Look-ups in named tables: a row name and a column name give one cell, copied from the table.

zef:
|  | dur | rumuzal | vorazu |
|---|---|---|---|
| saku | 109 | 52 | 72 |
| vofisor | 116 | 54 | 87 |
| basub | 28 | 51 | 224 |
| rit | 101 | 37 | 226 |
| kud | 122 | 85 | 115 |
| pimivez | 194 | 71 | 176 |
| dovenun | 56 | 209 | 137 |
| zumep | 64 | 88 | 226 |

dur of dovenun is 56
vorazu of dovenun is 137
rumuzal of pimivez is 71
rumuzal of rit is 37
rumuzal of saku is 52
rumuzal of kud is 85
rumuzal of vofisor is 54
dur of saku is 109
Row with the largest dur: pimivez

Table fezaviz
|  | daf | rifuf | tebom | vetelo | niper | sezeg |
|---|---|---|---|---|---|---|
| dosugat | 482 | 478 | 514 | 458 | 543 | 474 |
| pevak | 656 | 807 | 500 | 278 | 443 | 870 |
| buzezu | 531 | 83 | 859 | 309 | 428 | 770 |
| gemalo | 520 | 496 | 510 | 473 | 518 | 500 |

vetelo of gemalo is 473
daf of buzezu is 531
niper of gemalo is 518
tebom of pevak is 500
niper of pevak is 443
rifuf of pevak is 807
daf of gemalo is 520
tebom of gemalo is 510
rifuf of buzezu is 83

zud:
,muvuvid,votuko,bav,gubepe,noto,rebo,puz,vobu,binemo,dolas
zepizag,-19084,-55481,-6799,-15688,4205,-8686,-13300,29218,-40639,-2150
ful,3786,9351,13458,-15908,18059,50449,5669,24396,-18618,6832
mebu,3436,-26241,22313,19765,-1498,1637,-24757,22974,39011,-12475
zagi,-16343,22172,-7221,7494,-16716,7864,937,6939,17687,2497
pemog,10347,10710,5174,-15851,10825,7064,18714,22373,14789,3597
fizu,334,31287,3530,12890,-5587,16564,14294,1379,5833,-18498
nonirat,-12525,5420,635,5238,-16252,1845,-5348,-11043,-3197,36616
dagipup,-45973,-13210,-5189,-7546,19487,14419,-23551,37911,-23003,-21423
nezut,-527,765,9172,29031,5783,8728,7708,11196,-13373,-23604
serob,9428,26337,12365,22248,14798,18535,-21030,-17095,18418,-18748

votuko of zepizag is -55481
gubepe of zagi is 7494
votuko of pemog is 10710
binemo of serob is 18418
muvuvid of zepizag is -19084
bav of pemog is 5174
noto of zagi is -16716
puz of nonirat is -5348
rebo of ful is 50449
noto of serob is 14798
vobu of mebu is 22974
bav of nezut is 9172
rebo of serob is 18535
dolas of ful is 6832

risa =
         kavi  sedep  riz  geme  volo  tedek  fil  saf
sed       138    143  152   126   109    124  126  123
toba      148    124  130   147   142    191  112  198
liso      194    170   99   206   192    211  155  154
bolibob   142    134  139   116   133    137  129  156
loke      138     99  149   118   134    155  129  129
tatabak   138    166  157   162   175    153  181  241
dovisuf   149    173  161   161   123    198  157  184
vof       166    152  169   163   141    120  154  134
kunun     193    135  142   187    42    206  115  171
fezud     137    143  123   139   170    167  140  145

toba, geme -> 147
dovisuf, volo -> 123
loke, volo -> 134
tatabak, riz -> 157
toba, volo -> 142
loke, tedek -> 155
bolibob, tedek -> 137
bolibob, kavi -> 142

Table sosopiz
         tokesev  zokis  gosebu  kogel  dabetam
ragubis      121    194     196    115      115
miderub      105    194     225    104      147
bigine       110    118     191    109      104
lag          132    168     235     92      127
zov           95    127      98    142       93
boget        135     53     114    107      140
zafu         102     95      59    111      153

What is the kogel of ragubis in sosopiz? 115
What is the tokesev of ragubis in sosopiz? 121
What is the tokesev of miderub in sosopiz? 105
What is the dabetam of zov in sosopiz? 93
What is the tokesev of bigine in sosopiz? 110
What is the zokis of zov in sosopiz? 127
What is the kogel of zafu in sosopiz? 111
What is the zokis of ragubis in sosopiz? 194
What is the dabetam of ragubis in sosopiz? 115
What is the tokesev of zov in sosopiz? 95
What is the dabetam of zafu in sosopiz? 153
What is the zokis of boget in sosopiz? 53
What is the zokis of miderub in sosopiz? 194

Table ginose
,fen,sug,tesuke,sirag,kap,gaku
malomeg,67.64,34.70,26.09,85.37,73.44,56.31
gug,41.45,53.79,25.96,49.20,54.43,39.88
nifi,52.25,8.96,45.32,34.92,9.08,31.62
tumo,74.39,20.69,12.30,57.58,25.20,33.63
faliro,14.63,42.07,24.03,36.81,16.43,56.63
mimefen,59.47,28.50,41.24,67.18,53.76,37.17
pidupu,54.82,53.88,25.63,78.53,48.73,26.30

What is the sirag of gug in ginose? 49.20
What is the sirag of mimefen in ginose? 67.18
What is the gaku of malomeg in ginose? 56.31
What is the tesuke of faliro in ginose? 24.03
What is the tesuke of gug in ginose? 25.96
What is the tesuke of tumo in ginose? 12.30
What is the kap of faliro in ginose? 16.43
What is the gaku of tumo in ginose? 33.63
What is the fen of faliro in ginose? 14.63
What is the fen of pidupu in ginose? 54.82
What is the kap of nifi in ginose? 9.08
What is the sirag of pidupu in ginose? 78.53
What is the gaku of faliro in ginose? 56.63
What is the kap of mimefen in ginose? 53.76
What is the kap of tumo in ginose? 25.20
What is the tesuke of pidupu in ginose? 25.63
What is the sirag of nifi in ginose? 34.92
What is the gaku of nifi in ginose? 31.62
What is the sug of tumo in ginose? 20.69
What is the kap of pidupu in ginose? 48.73

